These are the activations of a small neural network, seen along a few directions. Each row is one input.
Each table varies a few parts of the input and shows all the possible inputs, shuffled.
A made-up example of a description, with smaller parts first: one of 6 places along a line, together with either a single point or one of 9 places around a ring or (one of 3 separate values, together with one of 8 places around a ring).
Shared parts are said once, and a part with two or three values counts as separate values.
In the rows, zero is written as 128.

Other details of the inputs shift rows strongly along two fixed directions, in all tables alike. That doesn't count.

Rows:
R1: [119 118 127 117 126 144 163 133 100 106 134 139]
R2: [109  79 233 217 115 118 122 140 135 104 152  85]
R3: [141 122 138 123 107 150 139 125 104 103 117 149]
R4: [126  79 233 182 119 113 108 148 175 124 174 136]
R5: [129 153  93 128 149  98 144 132 142 142  95 108]
R6: [132 146  96 106 135 103  99 121 150 155 111 115]
R7: [121 113 128 112 119 142 145 131 105  90 120 144]
R8: [150 149  92 116 144 108  92 114 147 149 127 118]
R9: [108 117 120 112 127 155 125 118 112 121 160 158]
R10: [133 123 136 129 111 155 159 128 109 116 120 146]
R11: [129 110 124 116 136 139 140 126  96  89 133 149]
R12: [130 117 124 127 130 151 160 126 107  99 138 143]
R13: [116 128 133 119 127 141 137 130  99  92 136 146]
R14: [136 169 106 134 141 104 114 138 139 136  95 115]
R15: [106 125 126 126 123 145 155 132 108  98 128 146]
R16: [114 113 126  99 114 156 139 125 113 131 152 144]
R17: [137 111 136 103  97 165 133 119 118 134 135 148]
R18: [143 150  96 119 151  92 137 131 133 140 102 104]
R19: [140 171 104 146 137 106 127 124 139 149  99 120]
R20: [128 118 135 111  98 168 135 119 119 141 138 149]
R21: [121 112 122 122 139 144 161 128 100 102 136 147]
R22: [123 154  83 154 143 120 127 106 108 143 106  64]
R23: [142 116 137 120 109 154 156 127 107 110 116 144]
R24: [127 161  99 113 142 104  91 120 144 156 128 119]
R25: [111 127 134 111 103 165 126 133 120 132 143 150]
R26: [106 123 127 106 114 155 127 123 112 126 157 150]
R27: [138 160 101 132 141 107 140 142 141 150  92 108]
R28: [140 166 109 125 125 116  89 115 150 165 114 124]
R29: [118 102 127  91 109 157 139 125 119 123 138 144]
R30: [117 127 138 107 104 163 111 132 119 123 140 152]
R31: [118 116 134 104 103 167 137 135 121 137 138 145]
R32: [136 117 138 106  95 162 115 117 115 127 136 153]
R33: [117 105 120 134 113 170 146 107  73  95 131  97]
R34: [141 150  89 121 146 114 113 116 151 162 129 115]
R35: [137 149  97 105 139 100  96 122 142 157 122 114]
R36: [131 133 142 132 111 151 134 124 108 103 122 153]
R37: [142 155  98 122 150  89 120 129 129 132 104 109]
R38: [126 163  98 131 150  95 119 128 140 128  98 115]
R39: [131 120 136 117 111 149 141 141 105  99 117 144]
R40: [129 155  93 118 155 104  89 115 144 151 130 126]
R41: [127 160  90 140 166  94 128 124 132 136 114 120]
R42: [119  91 233 195 113 108 148 173 164 121 138 127]
R43: [132 151  87 149 141 113 105 104 107 130 103  67]
R44: [144 111 205 178 126  65  93 163 207 178 122  96]
R45: [140 109 125 119 129 149 157 126 105  93 134 141]
R46: [142 138  89 107 153 103 111 118 145 160 123 116]
R47: [136 117 200 204 165  45 112 155 190 143 125 101]
R48: [128 110 135  96 101 164 134 134 119 131 134 143]
R49: [115 163  86 162 143 118 116 106 108 137 112  69]
R50: [136 104 124 102 117 162 132 117 116 116 154 147]
R51: [108 109 125  99 110 159 142 125 121 129 141 145]
R52: [133 161  90 129 146 113 101 114 151 157 135 121]
R53: [142 165  96 140 158  99 112 121 137 125 113 117]
R54: [101 120 125 107 111 158 130 123 120 124 147 151]
R55: [114  86 231 192 125  97 150 164 156 116 153 125]
R56: [139 144  96 102 140 103 113 123 146 165 121 109]
R57: [138 147  94 120 147  96 141 131 142 137  91 106]
R58: [122 158  98 113 138 106  94 120 152 154 117 119]
R59: [122 127 124 135 131 149 148 125 106  94 143 149]
R60: [131 105 123 113 137 142 158 127  99  96 132 144]
R61: [133 115 135 114 113 153 158 143 108 106 116 139]
R62: [116 106 120 104 127 156 136 119 113 126 155 152]
R63: [138 124 205 196 123  73 100 148 208 189 130 103]
R64: [138 115 127 122 128 146 139 124 102  86 136 146]
R65: [127  61 230 169 124 102 114 151 168 128 167 135]
Description of these inputs: one of 5 places around a ring, together with either a single point or (one of 2 separate values, together with one of 6 places along a line).
Question: The inputs of R21 and R60 match in every part but the place on the ring of 5. If R22 is changed in the same way as R21 into R60, which row does it become?
Answer: R33
Question: Which other rows does R4 become when the choice among 2 separate values takes its other values? List them by row number.
Answer: R53
Question: Which other rows does R38 become when the place on the ring of 5 takes its other values? List them by row number.
Answer: R5, R7, R15, R57
Question: Which other rows does R37 become when the choice among 2 separate values takes its other values? List them by row number.
Answer: R35
Question: Start at R52 and move only the place on the line of 6, one step at a time. The first step leads to R9. Which rows follow, in order?
Answer: R26, R54, R25, R63

Rows:
R66: [143 171 105 175 155  66 126 127 163 179  81  63]
R67: [121 100 132  96 112 173 114 107  98 102 171 169]
R68: [107  94 132  90  92 185 130 116  92 116 154 141]
R69: [100 123 134  99 110 176 114 118 102 100 167 181]
R70: [118  72 222 193 120  99 142 152 150 120 135  87]
R71: [122 210  13  97 167 119 107 100  91 116  98 128]
R72: [111  98 121  92 117 179 133 118 101 109 175 158]
R73: [144 205  20  73 118 156  93  99 108 164  87 118]
R74: [168 168 108 138 175  35 147 161 186 161  66 110]
R75: [143 167 110 151 139  77 100 124 184 211  99  80]
R76: [122  75 211 195 146  94 146 154 159 113 157 104]
R77: [135 106 132  65 106 162 164 147 123 110 130 201]
R78: [121 106 124 121 130 160 139 110  77  71 151 152]
R79: [135  97 228 206 104 113 138 159 155 119 121 100]
Question: Describe the family of inputs behind these rows.
Answer: one of 2 separate values, together with either a single point or one of 6 places along a line
Question: The inputs of R69 and R71 match in every part but the choice among 2 separate values. If R77 is changed in the same way as R69 into R71, which row does it become?
Answer: R74
Question: Which other rows does R66 become when the place on the line of 6 takes its other values? List them by row number.
Answer: R70, R71, R76, R78, R79
